[21, 29, 26, 55, -3, -51] ==> -3
[-65, -31, 46, 23] ==> 46
[60, -8, -62, 42, -1, -49, 35] ==> -49
[-60, -37, 47, -16, -65] ==> -16
[-7, -24, -48, -38, 24] ==> -38
[-65, -61, 23, 62] ==> 23
[40, 65, 27, -5, 17, -26, -32] ==> -26
[-33, -1, 51, -11, 3, 35] ==> 3
---
[-37 -32  14 -39 -55 -13] out -32

[[42 38 38 36 39 44 52]
 [38 49 42 25 28 54 48]
 [35 43 34 40 33 37 41]] out 43

[31 37 22 47] out 37

[-33  39  57 -45   2] out 39

[ 16  60  -2 -46   4 -18 -13] out 60

[[ 52 -49 -33 -52]
 [  7 -45  45  21]
 [-17  37   0  35]] out 37

[[-56 -54  -1 -19 -11 -24]
 [-49 -47  -4 -20 -13 -24]] out -47
---
-25,18,4,-49,2,-8
-5,34,-20,40,15,24
==> 34

240,26,31,44,198 ==> 240

-31,-16,-18,-25,-1,-10
29,-11,-5,6,-9,9
==> -11

-18,14,-17,-39
-48,-5,31,-16
==> -39

8097,2695,7153,2182,1664,5638 ==> 2695

230,11,92,103,216,35 ==> 11

6,255,184,149,60 ==> 6

-986,486,-417,-64,818,-456 ==> 486

6,2,2,2,5,6,7 ==> 2

86,65,21,31,63 ==> 86
---
[ 484 -899  232   52  967]: 232
[3 8 3 1 4 2]: 3
[-44 -25  22  31]: 22
[-46 -14 -10  32]: -10
[-572  -90  517 -273 -943  368  435]: 517
[3 4 1 4 8]: 1
[144 240  48 123  41  96]: 48
[802 579 242 322 142]: 242
[7 0 2 1]: 2
---
-20,-10,4,-6,1,-23
35,9,-46,23,-28,8
-> 8

13,31,-2,-19,-13,-15,55
-23,-26,-8,15,-14,-6,46
-26,23,-11,28,3,-26,32
-> 32

-47,-40,-15,31,18
13,21,56,-36,24
17,-11,-57,0,46
-> 46

41,-40,45,-38,-45,52,46
46,-47,45,-44,-48,53,48
43,-44,41,-45,-40,46,39
-> 39

-36,-31,5,5,3,47
-7,-3,-8,-7,12,4
-3,5,-8,-13,13,-7
-> -7

-63,-52,45,3,-50,6,-3 -> -3

22,25,35,-47,13,31 -> 31

63,-22,11,19,16,-15 -> -15

43,-16,-1,-58,-42 -> -42

-33,31,37,-61,57,-38 -> -38
---
[[  9 -12  -6  29  38  43 -16]
 [-22  15 -29  48  32  22  -8]] => 9

[[  8  50   6  21 -49]
 [-12  32 -18  57 -18]
 [ -1 -13 -57 -37 -22]] => -12

[[  1   9 -15  50 -10  19]
 [-15 -14  12 -15  18   8]] => 1

[[ 49  45 -19  23  12 -13]
 [-14  13  -6 -30 -40   3]] => 49

[[-26  24  42  23 -65]
 [ 16  35  37  -2  -8]
 [ 47 -17 -13  30  18]] => 16

[[ 20   2 -56   2  -3]
 [  4 -12 -29  -2  -7]] => 20

[[ 1  1  0 54]
 [ 0  0 -1 53]] => 1

[[ -8 -28   7   9   1]
 [ -8  15  -1  -1   1]
 [ 54  12  18 -33 -14]] => -8

[[ 50  -2   3 -36   4]
 [-22  -5 -13   6   8]] => 50
---
3  4  7  1
4  6  1  2
5  5  2  4
ans = 3, 4

797   43  104  667  778  136 ans = 797, 136

8123  6914  4786  3086 ans = 8123, 3086

206  113   28   79   74 ans = 206, 74

67  75  18  29 ans = 67, 29

352  656  932  118 ans = 352, 118
---
Q: [-33   0 -46  -5 -15  27  12]
A: -15

Q: [ 46  55  47 -24 -41  15  53]
A: 15

Q: [ 36  51 -26 -36 -12]
A: -12

Q: [ 19   9  65  44  13 -46 -16]
A: 9

Q:
[[-28 -12 -51 -26 -20  33]
 [ -3   4  25  21  -2 -17]]
A: -26

Q: [-15 -12  34  24  21 -50]
A: -12

Q:
[[ 15  17  -6  18]
 [ 41  21 -25  47]
 [-11  14  29 -13]]
A: -11

Q: [-63 -57 -41  60  53 -52]
A: -52

Q: [-28   6   8  27 -13 -65]
A: -13
